a =
array([[-546, -679,  380,  614],
       [-581, -716, -567,   92],
       [ 258,  337,  408, -521],
       [ 175,  101,  -74,  619]])
a[0,0]: -546
a[0,3]: 614
a[:, 0]: [-546, -581, 258, 175]
a[3,1]: 101
a[:, 2]: [380, -567, 408, -74]
a[3,0]: 175
a[2,3]: -521
a[2,0]: 258
a[2,1]: 337
a[1,1]: -716

W = [ 64  -3  17 -35  27 -10 -24 -14  24  29  23]
W[0] => 64
W[4] => 27
W[2] => 17
W[7] => -14

x = 3074  5046  3548  1702  7369  8306  6115  3774  2508  6159  9231  2597  8793  4403  1650
x[0]	3074
x[4]	7369
x[5]	8306
x[1]	5046
x[10]	9231
x[12]	8793
x[8]	2508

m =
[[ 31  21 -19 -26  33  57]
 [ 18   7 -11  75 -19 -24]
 [ -6 -17  22   3  35 -13]
 [ 38  27 -28  42  12  36]]
Rows and columns are counted from 0.
(0, 0) => 31
(3, 3) => 42
(2, 4) => 35
(2, 0) => -6
(0, 1) => 21
(3, 4) => 12
(3, 1) => 27
(1, 0) => 18
(2, 1) => -17
(0, 5) => 57

grid = 33	35	64	33	81	37	75	4
grid[0]: 33
grid[3]: 33
grid[2]: 64

B =
[-1.27  0.79 -0.07 -1.18  1.55 -0.24  1.33 -1.06 -0.81  1.16  1.48  1.85
  0.07 -0.25  0.13  1.97]
B[0] -> -1.27
B[11] -> 1.85
B[-6] -> 1.48
B[2] -> -0.07
B[-15] -> 0.79
B[-11] -> -0.24
B[-12] -> 1.55
B[3] -> -1.18
B[12] -> 0.07
B[8] -> -0.81

X =
[[ 57  13  44 -17   2  17   4  17   7  37]
 [-27 -39  14 -14  -8   7 -53   3   3   5]
 [  7  27  11  36 -11  12   3  13  32   8]
 [  0  15  40 -29  34 -57 -74  17  18   0]
 [ 36  31  25 -18 -13 -12  10  -2 -30  46]]
Rows and columns are counted from 0.
(0, 0): 57
(2, 5): 12
(3, 3): -29
(0, 4): 2
(4, 8): -30
(2, 2): 11
(4, 1): 31
(2, 1): 27
(3, 5): -57
(2, 9): 8
(4, 2): 25
(4, 5): -12
(3, 0): 0
(3, 6): -74
(2, 7): 13
(1, 2): 14
(0, 9): 37
(1, 3): -14

arr =
[[  3 -32 -14  -6 -24 -15   2  26  27 -76  -9 -35 -59 -24  18  -3]
 [ 15  -8  41  15   4  34  25   0 -44  66  31  25 -53 -20  -9  35]
 [ 13 -10  42 -11 -22 -23  -1 -18 -58  51  43   6   4 -12  -6  37]
 [  7 -36  15 -16 -11 -18  12   7 -21 -13  17 -29 -26 -20  -9  35]]
arr[0, 0] => 3
arr[0] => [3, -32, -14, -6, -24, -15, 2, 26, 27, -76, -9, -35, -59, -24, 18, -3]
arr[3, 2] => 15
arr[3, 1] => -36
arr[1, 11] => 25
arr[0, 12] => -59
arr[2, 7] => -18
arr[:, 3] => [-6, 15, -11, -16]
arr[2, 5] => -23
arr[:, 15] => [-3, 35, 37, 35]
arr[:, 12] => [-59, -53, 4, -26]
arr[2, 11] => 6
arr[2, 15] => 37
arr[:, 0] => [3, 15, 13, 7]
arr[3, 15] => 35
arr[3] => [7, -36, 15, -16, -11, -18, 12, 7, -21, -13, 17, -29, -26, -20, -9, 35]
arr[:, 10] => [-9, 31, 43, 17]
arr[2] => [13, -10, 42, -11, -22, -23, -1, -18, -58, 51, 43, 6, 4, -12, -6, 37]
arr[3, 4] => -11
arr[1, 1] => -8
arr[3, 11] => -29
arr[1, 12] => -53
arr[1, 14] => -9
arr[1, 13] => -20

A =
[[ 61  66 -69  72  59]
 [ 51  54 -57  61  53]
 [ 44  47 -50  53  48]
 [  9   9   8   1  -6]
 [ 45  48 -52  55  49]]
Indices start at 0.
(0, 0)	61
(0, 4)	59
(2, 0)	44
(4, 0)	45
(0, 2)	-69
(1, 1)	54
(3, 2)	8
(1, 4)	53
(4, 2)	-52
(1, 2)	-57
(1, 3)	61

M =
[[  1 -46 -21 -22  20]
 [  9  69  55   9  11]
 [  8  72  53  14   3]
 [  1  12  10   2   2]
 [ -9  66  15  49 -55]
 [ -1  76  36  36 -31]
 [ -3  16   2  14 -16]
 [ -3 -45 -29 -13   5]
 [-16  42 -14  57 -75]]
M[0][0] = 1
M[6][1] = 16
M[0][3] = -22
M[6][2] = 2
M[2] = [8, 72, 53, 14, 3]
M[2][3] = 14
M[2][1] = 72
M[6][4] = -16
M[5] = [-1, 76, 36, 36, -31]
M[2][0] = 8
M[1][2] = 55
M[5][4] = -31
M[4][2] = 15
M[:, 3] = [-22, 9, 14, 2, 49, 36, 14, -13, 57]
M[3] = [1, 12, 10, 2, 2]
M[3][0] = 1
M[7][4] = 5
M[8][1] = 42
M[0][2] = -21
M[4][4] = -55
M[:, 1] = [-46, 69, 72, 12, 66, 76, 16, -45, 42]

data = [[9.941, -28.354, -8.930, -6.362, 20.273, -14.845, 97.126, -9.962], [20.892, 26.609, 23.153, 22.180, 22.761, 15.510, 14.120, 25.974], [39.450, -92.459, -10.700, 32.528, -0.527, 43.586, 100.537, -32.169], [55.121, 186.689, 110.077, 91.101, 40.170, 105.679, -156.681, 113.303], [-2.091, -134.508, -69.629, -65.304, 1.563, -64.510, 213.921, -73.729], [38.108, 110.789, 71.689, 58.576, 31.595, 71.526, -87.890, 75.843], [43.830, 158.198, 95.234, 80.854, 40.524, 89.672, -122.418, 101.931], [25.367, -35.816, 2.496, 19.651, 17.138, 20.527, 80.706, -12.403], [60.758, 195.023, 114.077, 97.237, 36.689, 106.554, -174.882, 117.303], [4.487, -18.584, -0.826, 2.403, 25.641, -11.387, 77.900, 0.057], [47.043, 167.490, 100.500, 83.906, 40.811, 94.451, -135.837, 104.965], [10.036, -110.762, -48.763, -27.217, 4.136, -37.187, 182.943, -55.071], [24.499, 195.946, 124.137, 125.134, 62.188, 86.127, -181.934, 135.272], [39.608, 98.023, 64.117, 57.291, 28.816, 60.708, -69.650, 65.103]]
Rows and columns are counted from 0.
(0, 0) => 9.941
(3, 5) => 105.679
(13, 1) => 98.023
(1, 7) => 25.974
(6, 6) => -122.418
(13, 4) => 28.816
(0, 3) => -6.362
(3, 7) => 113.303
(2, 5) => 43.586
(5, 5) => 71.526
(6, 2) => 95.234
(7, 7) => -12.403
(5, 1) => 110.789
(0, 6) => 97.126
(12, 2) => 124.137
(11, 0) => 10.036
(3, 4) => 40.170
(1, 5) => 15.510
(9, 4) => 25.641
(6, 4) => 40.524
(13, 7) => 65.103
(4, 3) => -65.304
(7, 6) => 80.706
(8, 3) => 97.237
(11, 4) => 4.136
(3, 0) => 55.121
(9, 6) => 77.900
(1, 2) => 23.153
(8, 0) => 60.758
(11, 1) => -110.762
(10, 4) => 40.811
(6, 1) => 158.198
